Each row below holds a small network's activations on one input, seen along a few directions.
Each table varies a few parts of the input and shows all the possible inputs, shuffled.
Descriptions start from the smaller parts, as in this example, which fits no table here: ring(8) and (point or (values(2) and line(4)) or ring(9)).
Shared parts are said once, and a part with two or three values counts as separate values.
In the rows, 100 means zero.

Other details of the inputs vary at random and push rows far along two fixed directions, the same in every table; ignore that.

Rows:
R1: 143 28 118 68 110 100 134 107 148 106 91 104 85
R2: 139 141 97 134 75 113 78 87 88 132 109 103 123
R3: 132 120 97 150 67 100 95 89 82 124 117 126 83
R4: 61 99 78 81 106 93 119 98 94 85 104 83 111
R5: 130 133 88 124 71 106 66 81 79 108 116 122 90
R6: 84 114 96 89 119 102 84 110 109 78 92 54 98
R7: 81 104 104 89 122 109 101 107 103 90 77 87 120
R8: 80 94 112 94 119 120 111 91 95 92 95 100 68
R9: 115 123 95 152 61 90 94 102 87 101 129 125 124
R10: 88 109 105 91 129 114 91 96 111 85 95 76 98
R11: 74 89 109 104 130 110 98 101 107 75 87 96 110
R12: 143 36 123 68 98 76 150 125 133 110 95 112 128
R13: 68 104 81 83 111 109 110 83 86 101 94 80 68
R14: 130 142 97 123 66 129 87 86 87 129 108 112 103
R15: 127 24 125 55 113 56 120 134 134 109 95 124 97
R16: 133 128 71 135 73 97 81 73 92 127 112 97 115
R17: 57 102 121 97 113 111 103 103 101 95 99 108 92
R18: 135 126 94 136 75 97 79 82 67 120 122 141 80
R19: 192 35 84 134 69 61 123 95 131 139 106 142 135
R20: 51 109 112 92 105 99 96 119 97 90 95 88 90
R21: 61 110 123 73 109 109 108 114 97 106 85 95 102
R22: 47 104 89 81 106 99 104 99 93 104 99 89 90
R23: 80 119 110 80 109 121 111 98 87 106 84 88 78
R24: 93 113 95 76 127 93 70 101 94 79 95 72 93
R25: 82 107 95 95 124 90 76 105 89 69 93 100 108
R26: 137 21 111 89 111 66 125 130 145 87 81 96 118
R27: 78 112 71 80 95 117 101 82 95 100 92 71 83
R28: 78 121 92 94 97 118 89 104 97 84 95 71 81
R29: 108 124 105 150 77 106 99 86 89 100 129 138 120
R30: 72 109 99 83 115 88 94 110 82 68 109 99 108
Description of these inputs: values(5) and ring(6).
Changing only the values(5) part turns R10 into R24. The same change can be made to R17. Which row results?
> R15
Change only the values(5) part in R12. List by row number the other rows that result.
> R4, R9, R29, R30
Change only the ring(6) part in R20. List by row number the other rows that result.
> R3, R6, R9, R26, R28

Rows:
R31: 85 103 100 101 100 106 103 94 95 98 104 106 88
R32: 114 41 106 75 121 74 126 118 132 89 90 94 114
R33: 82 102 115 101 105 102 106 107 99 93 102 106 104
R34: 89 113 93 100 100 113 97 90 90 99 98 94 82
R35: 99 104 92 106 105 95 86 99 98 86 102 94 105
R36: 107 104 103 106 105 98 87 103 102 94 100 100 108
R37: 94 105 107 106 104 99 98 104 101 91 100 104 119
R38: 102 107 95 103 100 90 86 103 96 96 104 100 110
R39: 99 114 87 100 92 107 100 93 99 112 97 85 106
R40: 96 106 95 88 106 101 91 100 92 96 99 90 89
R41: 76 106 101 110 105 99 99 102 93 89 104 105 103
R42: 108 110 101 100 103 106 90 97 97 100 100 95 88
R43: 99 113 85 105 96 112 98 86 99 102 99 82 102
R44: 86 108 111 100 100 113 102 98 95 103 100 108 90
R45: 174 85 99 152 56 73 105 101 104 134 125 155 136
R46: 80 106 106 103 95 94 104 108 95 95 104 107 106
R47: 92 111 98 90 96 107 99 94 91 108 97 95 84
R48: 106 105 91 102 102 100 89 94 97 95 99 94 89
R49: 106 38 116 53 115 84 136 121 128 103 88 101 90
R50: 93 108 105 95 102 115 98 96 94 106 92 97 83
R51: 111 111 95 104 93 113 101 94 104 112 98 89 104
Changing only one part turns R35 into R36. The same change can be made to R32. Which row results?
> R37
What do these inputs look like to the network?
> values(3) and (point or ring(6))
Which other rows agree with R39 in the values(3) part? List them by row number.
> R38, R40, R45, R46, R47, R49
